Here are a small network's activations along a few directions, averaged over the inputs that share one value of a field.
Related values have similar rows: they may be neighbours, one step apart, or belong to one group.
In the rows, zero is written as 128.

Other fields vary at random and push rows far along two fixed directions, the same in every table; ignore that.
To show where, the next rows are all for the same value of a field, averaged over different records:
[161 167 118  57 103 119 100 157 106 200 134 156 121 164]
[112  98 137 200 141 122 164 119 128 115 116 112 123 103]
[148 120 127 145 148 120 150 130 130 124 119 130 119 133]
[ 72 103 141 195 112 120 149 121 119 158 117 107 142  70]
[175 126 130 139 155 122 156 132 139 110 124 139 117 149]
[128  99 131 204 158 117 170 119 143  91 117 118 123 108]
[103 136 127 106  95 120 113 144 104 207 125 138 129 111]
[100 103 132 175 126 118 152 126 124 147 118 115 135  98]

Values of F:
f8: [153 146 121  96 119 120 120 151 120 170 129 148 124 140]
f7: [202 147 108 129 191 142 148 124 179  33 165 118  79 172]
f2: [179 157  96  40 134 149  98 126 152  82 176 133 100 188]
f3: [ 43 142 136  63  59 162  72 123  97 147 152 109 160 101]
f4: [160 117 140 115 161 138 117 104 167  16 117 135 152 161]
f1: [ 63 100 158 207 129 122 141 101 123 145  89 107 166  74]
f5: [110 146 134  52  98 133  74 141  91 159 106 170 157 149]
f6: [139 141 112 124 118 121 124 130 124 145 144 116  99 127]
The values of F form a ring.
List every value one step from f5, in the order listed. -> f4, f1
List every value one step from f6, in the order listed. -> f8, f7

Values of B:
b1: [158 159 123  68 133 142 108 128 135 121 144 133 128 173]
b5: [138 118 115 156 155 138 148 114 152  58 146 113 111 134]
b8: [ 85 131 138 122  99 121 109 130 106 173 110 136 147 106]
b11: [ 97 130 126 110  98 136 107 123 119 147 133 122 136 116]
b10: [115 113 134 155 121 130 132 122 124 127 125 118 139 113]
b7: [228 160 110  57 153 114 130 158 137 141 127 160 115 205]
b3: [150 116 126 157 151 116 160 129 137 103 146 120 108 127]
b6: [ 90 123 144 132 107 122 112 124 102 169  99 137 156 107]
b9: [139  98 139 210 178 124 177 113 158  70 127 121 114 110]
b4: [ 95 125 135  95  98 141  99 137 114 135 130 130 143 111]
b2: [113 136 116 145 113 125 126 130 124 163 122 118 111 107]
The values of B form a tree with 3 forks.
List every value one step from b3, in the order listed. -> b9
List every value one step from b1, in the order listed. -> b11
List every value one step from b6, in the order listed. -> b8
What is the length, in steps, of the shortest route from b10 to b5? -> 2

Values of Y:
y5: [128 119 125 164 161 123 128 108 156  90  98 156 121 124]
y7: [138 150 129 115 140 155 131 103 154 104 157 133  98 143]
y2: [166 148 127 118 157 117 128 125 129  85 102 142 139 160]
y3: [ 23  94 132 194  80 138 148  89 121 135 116  76 149  54]
y15: [ 86 115 137  83  95 115  77 136 103 191 114 141 141 113]
y10: [195 158 142  86 161 124 113 129 121  92 126 166 137 177]
y9: [159 139 135  98 116 112 120 143 103 185 144 142 130 132]
y8: [115 104 106 153 130 109 144 130 124 163 135 143 120 133]
y11: [116 147 112 110 121 139  99 142 121 103 140 118 112 152]
y14: [150 152  96 131 163 133 133 145 133 141 133 118  86 133]
y1: [ 76  68 163 154 135 144 151 118 130 118 135 129 167  75]
y12: [142 119 131 187 147 117 184 128 131  71 139 103 109 129]
y13: [147 129  98  85  77 144  86 146 120 127 145 119 132 129]
y4: [111 154 138  63  70 123 118 160 105 214 111 136 135 123]
y6: [170 125 149 180 168 127 159 117 170 102 125  98 143 142]
The values of Y form 3 separate groups.
Which other values are in the same group as y7? Give them in the order they are listed. -> y3, y11, y13
Which other values are in the same group as y5? Give them in the order they are listed. -> y2, y15, y10, y1
